A small network was trained on made-up records. Each row is its average activation on records with the value named, seen along a few directions.
Related values have similar rows: they may be neighbours, one step apart, or belong to one group.
Strong random noise was added to every row along 24 fixed directions; ignore it. To show where, here is one row again and again, with new noise each time:
[ 135 -522  225  179  247 -234  -86  -41   48 -325  802 -118 -334   96
   83   97 -190   70 -312  -35   -6  276  -78   26  -84 -334  -58 -211
 -233   56  -60  -30  -46 -421]
[ 473  423 -159   20  232  388   96 -323 -116  174 -278  -76  360  569
 -177 -160  106   82  217  -86   37 -438  442 -119 -123  329 -378 -273
   85  289   82   24 -211 -183]
[-106   -7  123  158  133    3 -109 -216  109 -183  228  -64  -14   44
  285 -225  149   58  496  386 -239    8   42 -109   67   93  145  -54
 -139 -356   18   70 -141  -30]
[-327  500  -46  -43  -10  -81 -265  163   71  137 -140  111  178 -110
  150 -243  405 -591 -267   76 -212   92  -84  355   87  302  103  257
  -30  143 -490   -9   50   37]
[-304  448  377  315  274  247  275 -474 -636 -242  -52 -365  155  -33
    5   53 -332  -73  186   33  262  -13  456 -450   69 -106  129  -58
   91  -86  132 -411 -232  349]
[  30 -582   80  -62 -497   -4  220  -15 -227  102 -240 -143  291 -193
 -493  -11  -55   32  414  118   62 -115  -28   46  -60  155  373  243
  106 -590 -197 -205  -43  -13]
[-258 -302 -100  113  178  395  190   52  -11  516 -120  281  352 -287
 -108 -235  222 -322   46   42  157  384   30   33 -100   36  124 -109
  469  286  -75  110  341  482]
[  62   59  -73 -361  -80   83  123 -295 -105   32  167 -574  128 -186
  117  278 -401 -151 -303 -108   61 -129  336   46  216 -148  189 -307
 -242   -3  106 -400 -414   23]
[-164 -523 -133 -502 -110 -340  408  201  149  233   38  -40 -277 -145
 -144  -93  154 -306  -36 -293  154 -214 -375 -122 -118 -211  243  182
  298  -64  304   47  119  174]
[ 344  239   18 -326 -413  128  104 -290  -29  165  106  -24  146  127
  119  463 -221  187 -235 -159  205   24  152  -90  116   -5 -344 -225
 -400 -272 -166   -7 -165  147]
[  80  -23   85  246   38  381  -17  -45  398   15 -111 -306 -171  -66
  -30   86  134 -200  -30   12 -219  203   18 -452  408   -5 -123 -144
 -128  -18    3  135  -22 -392]
[-249    6 -258  254  227  150   56   51 -159  294    4 -228 -306   76
   35  147  357  198  200   67 -227 -247  218 -417   37  312  -17 -132
   43  253 -298  490 -190 -323]
[ -85 -547 -317   16 -212  -60  211  -16 -437  214 -291 -234   38 -256
 -396  149  288 -222  220  -67   39 -196 -324 -200  -39  -59    3  508
   -3 -115 -164  296  196 -368]
[-148   59  -64 -106  326  -21    4 -188   59   -7  -67 -177  -93 -262
 -209 -277  379  -52 -214 -193 -170 -537  -33  102   26  243  161 -124
 -109  562  -97   75 -122  -61]
[   8  324  -24   20  -80  -27  -25  204   -9  276 -302 -223  -31 -191
  -78  221 -173  335   -5   85   18    5  117 -300  284  361    9   15
   18 -180 -283  -90  -20  137]
[ -28  329  228  456  -12   20   68  -61 -362 -174 -435  376  624   83
  -90 -131  433 -113 -419  257   12 -271   79  -38 -116  212 -141   96
  227   92 -210 -540   40  116]
[ 173 -193  116  -40 -567 -316   33  -71 -248 -576 -182  318   46  -33
 -231 -263  572 -445   72  162   19   66  153   25 -215  -16 -132  392
  148 -118   54  157   22 -109]
[-303 -502  249 -232  -72 -262  442  420  -81 -186  218  229 -342  328
 -445   30  -23  409  398 -248  195 -414  -62  197 -133  -83  351  -12
  228  -16  336  199   15   67]
[ 282  223 -337   -3  128 -155  -27  321 -302   30  283   -4  -19   54
  304  -19 -237  156 -277  245  261  -88    1 -103   44   16 -100  -78
  286  115   18 -152   -9  -44]
[  85 -302   36 -496  -47  118  297 -222 -246   40 -275 -211 -146 -426
  128  130 -177  147   38  348   41 -277  270  -11   87   57   87  162
  173   79   42  453  -94  -62]
[ 124  280  -97 -154  166  -24   47 -264   20  -44 -180 -165    4 -246
  202  126 -128  175 -198   51    1 -349 -191  337  137   -1 -143  192
 -253  110   13  -62  218   95]
[ 355 -187 -200  286 -183  -50 -154 -102  512 -362  279 -147  254  111
  -90  -48  237  -75    5   44 -299  -13   -9  367  157 -106    5 -298
 -435 -150  184 -517    6 -234]
[ 344  -39 -507 -288  472  -45  123 -181  476  131    6 -338   40  -95
   37  -59  -64 -156  208  -24 -357 -213 -382 -502   18 -340   44   76
 -195  -34 -345  143  357   34]
[  40  -19 -242 -116 -511  305  -26   31   51  187 -171 -352 -222  179
  232    2 -228  -14  475  227  -88 -342  115   76  -26   56  351   87
  285 -456  313 -165 -407 -258]
[-141 -117  331  226  137  -10 -241   56 -102   91 -278  -39   51  -37
   44  103  301  422   60  340 -144 -198  -39 -279  168   74 -266 -174
   52   27  -59   89  -68 -124]
[ 128   62  461    9  -45  435  343 -288 -194 -369 -332 -174   18 -124
   -7 -171 -196  218  270 -382  306  -27 -230   97  290  525 -124  -86
   37 -627   15  163 -109   52]


Field F:
f8: [ 316  124  -26   48   79 -232  334  395  287 -108   57   71 -227   51
  -53  153 -599  235   40  433  116  144   94  104  184  -39   81  437
   51 -135  268 -144  389 -107]
f2: [ 312  302 -241   72  210   -6   56 -115   45  152 -166  202  547  298
 -160 -362  128   68  -66  -82 -149 -558 -296 -371 -197  319   71  -40
 -144 -154 -317 -348 -159  -39]
f6: [-230  -44  530  -23    7  178  536  159 -253 -179  162   38  115   32
 -366   94 -238 -259 -112 -100  325  113  180 -125  256 -151  234 -108
  160  -25 -160  -92   45  172]
f3: [ -88   78 -116  540 -122  205  352 -178  109 -145  -77 -162   70   80
 -303   10  284 -409  106 -252  -82  -24 -261  366  -56 -169  -78  237
 -187 -131 -381 -236  463   63]
f1: [-255 -120 -203  122  335 -226 -152   -5 -337   62  -49 -377   56  -47
  258   34  449 -581 -311 -184    1   89  -64   78   21 -193 -379  -28
   86  379  328  -62  -58 -311]
f9: [-114 -882 -414  512  385  -11  -23 -192 -134  115  150 -142  -16 -423
 -111 -284  -46  311   27 -241 -138 -131 -356 -104 -580  -51  456 -209
  318   76  -55 -335  -27   95]
f5: [-312   67  197  148  167  366 -516   47  130  -32  236  447  -94  328
  277   68 -129  412  228  186 -252  249  291  123 -108 -113   97 -319
 -138  345  134  447 -263 -178]
f4: [ 107 -330  508 -263  332  308 -370 -190  -92  135 -164 -144  372  374
   -1 -295  -35 -232  452  -29   68  220  -45 -492  136 -291 -445 -330
   98  -70  531  388 -363 -429]
f7: [-164  181   45  190 -264  297  -33 -245 -348  407 -261 -306 -161 -216
  204  402 -587  -92  -94  208  208  125  199  354 -246 -264   10  365
  241  -18  -98 -346  124  219]
f10: [  85  228  -65 -282  104  -88  132  187  -80 -309 -276  208  199   44
 -163 -271   52 -132   78 -555  113  265   83 -770  -17   61  -77 -385
  320  -21   40  227 -170  515]
F is arranged as a ring.
Going along F from f9 by way of its neighbour f10, in what order are f8, f2, f5, f7 met?
Answer: f2, f8, f7, f5
How many steps from neighbour to neighbour lead from f6 to f3, at the fewest?
Answer: 3

Field D:
d2: [ 426 -188  488 -189  233 -100  -66 -161  -93  206 -211 -711   60  244
 -210  156 -298  390  129  237    6 -278  540  503   16  134 -470 -314
  114  104 -236 -158 -133 -245]
d6: [  73 -429  155  461   44   69  -57   80  123  127  -74  -58 -116  305
  443  -67  212   57   40  205  -32  -17 -280  260 -385 -254 -366 -110
  681 -250  -21 -340  282   76]
d11: [  25   94  258 -231 -148  -77  222  521  234 -313 -115  304 -306  132
 -594  123  234  728   15 -349  146 -467  140   17  371  261  -82 -488
  -67  416  257  368  -12  136]
d10: [ 176 -288 -237  355   71 -431   16  -83   61   35  428   43  121   23
   95  -49  121  -77  -76  225  137   61 -250  192 -119 -283 -183  188
 -110  -93  359 -483  376   29]
d15: [ -46  567 -339   39 -266  141  303   34  641  245  165 -135 -173  409
   79  685 -573 -151   43 -424  -56  550  461  367  152 -108  122  158
 -438 -240  224 -324  235  244]
d13: [  18   83  357  211   64  138  260  110  636   86  -51  -48 -381 -132
 -192  -32   68  -69 -141   -8  108  301  124   89  227  -35  -61  -53
  290  185  103 -225  498  410]
d12: [ 351  182  198  -99 -104 -155 -316 -369 -404 -174  -27 -255  -17 -276
 -106   -1 -201   77 -230  -71  155  335  387  450  -88  335 -416   35
 -269  115 -459  140 -117  -46]
d7: [ 132 -128   77  198 -196  -26  171  -17  237  290  197   24  -70  364
  230  442   41  -71 -139  181   48  439  323 -173   39 -115 -353   -1
  -37 -249  277 -150   64 -149]
d9: [-127 -152  235 -113   43  113 -285  298  -66   58 -410  302  266  116
 -118   -8  -84  123   78 -129  -26  187 -182    3 -128 -130  -43 -129
  259   44  -27   80   28   69]
d8: [  47   65  -47   41   49 -474  302  479  260 -717    9  266 -452 -170
 -158  203 -537  611 -281 -215   61  175  298 -382   86  -48  437  -36
  184   85  685 -316   27  323]
d16: [  78  165 -202  170 -123   34  152 -146  380  311  509  320  -39  566
  135   15  676  -81  -55  147  -14 -479  -44  -32 -113 -233 -346 -263
 -201  308  132    9  116  109]
d4: [ 216 -118 -444 -117 -280 -139 -375 -206  110   96  126   62  409    5
  -88  162  347 -325 -472 -524  -96  210 -142  150 -185 -296 -378 -343
 -526  259  -47 -144  -94   -8]
d5: [ 381  354 -244 -161 -104  270 -197   49  471   33 -659 -188 -123   82
 -190 -203 -170 -375  158 -178 -257   70  223  -72 -285 -148   18   83
  512  225 -158 -118  144  165]
d1: [-232  -43  450   18  121  -55 -186  171 -242  -27  127 -117 -292  109
  308  -34 -139  -22 -388  -11  129  -28  -91  287  -44  -68 -112  -93
  270  101  -41  -53 -255 -186]
d14: [ -33    4   34   88  323 -220 -241  -32  105  216 -207 -595 -413 -280
 -225  152 -148   46 -162 -384   -4  179 -154 -143  150  -12 -302   96
 -196  257   60   17  119 -199]
d3: [ -69 -198  -30 -517  161 -398 -235 -192   72  323  333 -724  -59   41
 -193  128  102  -56  416  -64  -49 -287   87 -232  260 -352 -131 -314
 -469   93  381    0 -283  -77]
D is arranged as a ring.
Which values are neighbours of d12? Give them in the order they are listed.
Answer: d2, d14
Which values are neighbours of d9? Give them in the order they are listed.
Answer: d11, d5
Which values are neighbours of d7? Give them in the order they are listed.
Answer: d6, d13
Which values are neighbours of d10? Give them in the order they are listed.
Answer: d8, d16
How many steps from neighbour to neighbour lead from d4 to d3, at the fewest?
Answer: 7

Field Y:
y6: [ -47 -237   -1 -135 -437   30   82  218 -146  -60  193  754  367    7
   77  214  116  465 -128  112  247 -191 -460 -152  158 -112   73 -193
 -219 -303  343    0  -41  165]
y2: [-128    0    5  464 -414  427 -159  395   55  392   -2  201 -690  -88
  -44  186 -199  383 -521 -137  422  -37  -74   74 -165 -243   59 -176
  646  555  513 -409   75  188]
y10: [ 488 -439 -372  107 -201  450  422  -31 -242 -130 -120 -343  202 -148
 -445   83 -563 -294  341  231  192   69  136  422   19 -445  164  415
  221    9  -96  -44  536 -216]
y5: [  64 -132 -177 -470 -355   72 -397 -326  141  182 -125   23   55 -128
 -249  125  227  -96  -27 -187 -275   36  333 -610 -119 -175   40 -225
 -374  305   37  357 -479 -137]
y4: [ 307  176   21  211  127  356  -72 -242 -107 -199 -244  -52   12 -514
 -144 -530  -30 -206 -269  435   79 -331    7 -259   16  -18  213  150
  374  448   11 -272   50  -77]
y9: [-168    4   -6 -190  515  -41  292 -296  284  171  -29  -83  -76  -88
   87 -214   62  117   49  -51  -75 -344   82  236  101  369  157  -24
 -234  262  646   71 -131  -28]
y3: [  -2 -160   -2   39  581 -710  437  221 -157 -336   -7  -31  -65  372
   39   65  266   17 -160   95 -219 -366  196  -21 -230   37 -182  227
  255  195 -174   92  153 -213]
y7: [-219  270 -227   35  -98 -321  244 -176  184  491   31  175   -7  -56
  102   17  538   66  -52  402 -133 -317  300  104 -121  401   22  167
 -138  106    6 -123   26  336]
y8: [ 139 -117  218  336  372  -98  155 -191  220  459  413  303 -160 -123
 -764 -480  164   33  -57   84  256   10  -94 -263  -68  513  143  366
 -228  374   26  -13  325 -193]
y1: [ -89  -66 -452 -196  346   50   33 -152  316  123  244 -483   -4 -192
  117 -122  -89 -129  472  -78 -176   11  -16   11  435  137  284  -58
 -424  -90  493  183 -111 -218]
Y is arranged as a ring.
Going along Y from y7 by way of its neighbour y9, in what order are y5, y4, y8, y1 met?
Answer: y1, y5, y8, y4
How many steps from neighbour to neighbour lead from y6 to y3, at the fewest?
Answer: 4
